A small network was trained on invented records. Each row is its activation on one of them, seen along a few directions.
Here are examples, each followed by its value of one field, J.
The largest differences between rows may come from other fields.
(in the rows, 500 means zero)
Strong random noise was added to every row along 2 fixed directions; ignore it. To show where, here is one row again and again, with new noise each time:
[502 495 599 277 613 484 524 589 444 559 599 632 581 546 802 420 415 516
 571 495 293 706]
[455 489 545 348 526 497 558 415 374 489 510 537 589 549 480 469 382 439
 652 515 513 514]
[444 521 460 520 506 481 492 409 442 458 486 454 590 639 391 474 406 478
 624 527 562 476]
[468 572 378 718 549 445 367 542 601 471 524 408 587 770 524 441 471 601
 516 530 455 576]

[449 451 635 233 506 528 610 373 325 476 508 579 598 488 435 495 390 421
 681 508 528 483]
j12
[501 483 467 471 436 507 605 421 421 522 436 490 403 310 396 544 488 362
 486 493 618 384]
j10
[408 524 398 591 459 483 504 309 403 409 438 381 586 663 206 502 403 431
 664 537 678 370]
j3
[451 487 584 325 526 500 567 409 358 480 517 544 599 548 473 483 381 445
 657 521 502 517]
j3
[508 535 356 603 512 448 513 537 529 566 483 469 413 473 614 464 469 462
 443 496 493 537]
j7
[476 516 505 616 507 517 390 506 588 426 509 440 588 692 406 495 535 610
 517 522 503 495]
j9
[589 498 590 525 562 518 412 722 689 546 589 577 467 456 755 486 650 640
 312 469 300 638]
j13
[415 521 388 525 472 462 556 327 363 470 438 423 555 609 326 491 359 403
 665 530 642 422]
j6
[504 468 466 500 392 532 595 383 437 490 403 462 393 285 268 572 523 367
 479 484 701 301]
j1
[464 525 337 592 475 445 564 431 450 534 447 445 422 461 480 493 431 388
 507 509 581 456]
j7
[544 469 687 364 553 550 450 615 565 500 582 607 555 513 642 496 566 621
 470 481 346 598]
j2
[548 482 625 489 524 543 401 598 575 460 564 548 550 537 553 513 592 626
 437 497 408 554]
j2
[415 533 372 577 514 439 543 364 415 481 474 431 571 640 400 460 357 418
 630 537 593 473]
j6
[552 482 575 518 484 533 438 558 560 469 518 521 501 466 470 520 582 566
 433 486 496 477]
j5
[523 524 442 458 586 448 510 633 519 604 561 568 456 485 850 436 483 503
 437 485 301 695]
j4
[506 453 641 359 477 553 535 470 458 470 509 561 513 415 425 536 527 489
 532 486 523 447]
j5
[472 523 459 433 558 448 560 502 425 551 530 535 510 516 649 446 384 433
 562 509 438 597]
j11
[511 468 463 458 441 503 617 426 396 534 441 504 403 286 429 538 478 363
 479 493 612 399]
j10
[447 558 297 662 511 423 496 449 482 507 468 405 495 608 475 454 420 438
 539 521 548 503]
j11
[565 538 447 734 503 503 385 671 745 525 517 454 421 501 589 502 658 629
 291 481 431 531]
j8
[541 468 585 474 448 561 485 514 543 476 484 514 460 386 409 560 611 529
 433 475 540 419]
j13
[563 496 536 580 439 550 468 553 598 486 478 482 410 362 414 562 626 528
 369 478 555 404]
j8
[459 466 614 284 528 522 558 432 384 478 528 570 594 539 507 480 416 470
 641 510 477 533]
j12
[586 580 346 822 580 435 340 818 832 598 575 470 385 558 884 436 660 673
 199 475 255 714]
j1
[463 587 221 894 465 427 398 470 616 477 426 303 468 685 362 487 501 532
 450 530 614 431]
j4
[482 493 566 485 500 536 458 461 503 423 508 485 581 589 364 502 514 531
 564 502 534 453]
j9

Here are new rows. What is J for each?
[488 439 703 198 537 554 570 469 393 492 549 625 590 465 544 496 466 481
 611 489 425 546]
j9
[449 470 569 464 455 536 536 336 412 394 469 463 607 546 204 528 456 456
 634 527 651 360]
j9
[470 537 307 654 491 435 522 471 509 544 451 420 415 507 524 483 460 432
 466 514 548 495]
j7
[471 519 503 536 509 497 442 468 509 446 505 463 595 656 420 481 472 555
 574 516 514 501]
j12
[568 470 631 405 520 544 499 629 599 541 549 591 472 381 649 504 601 569
 394 465 384 562]
j13
[447 497 490 343 531 469 598 410 339 524 500 539 548 523 544 463 351 403
 650 512 501 538]
j6
[471 556 299 732 469 451 460 449 535 486 434 371 467 584 385 491 477 468
 490 518 606 427]
j4
[464 525 317 661 458 438 547 409 451 521 429 403 432 482 413 510 443 407
 492 523 620 430]
j7
[451 527 430 471 552 430 565 477 422 548 518 509 512 549 620 457 390 430
 567 518 442 590]
j11
[501 530 387 566 518 463 487 530 504 537 492 483 455 525 601 475 476 484
 476 498 470 548]
j4
[476 506 375 514 443 475 596 389 399 527 417 457 413 379 395 510 429 348
 533 500 646 392]
j7
[535 535 474 739 484 508 335 595 696 452 505 420 513 620 430 512 619 659
 387 499 499 484]
j5
[397 527 370 517 500 445 591 325 370 476 459 432 563 600 367 466 340 361
 672 531 615 446]
j6
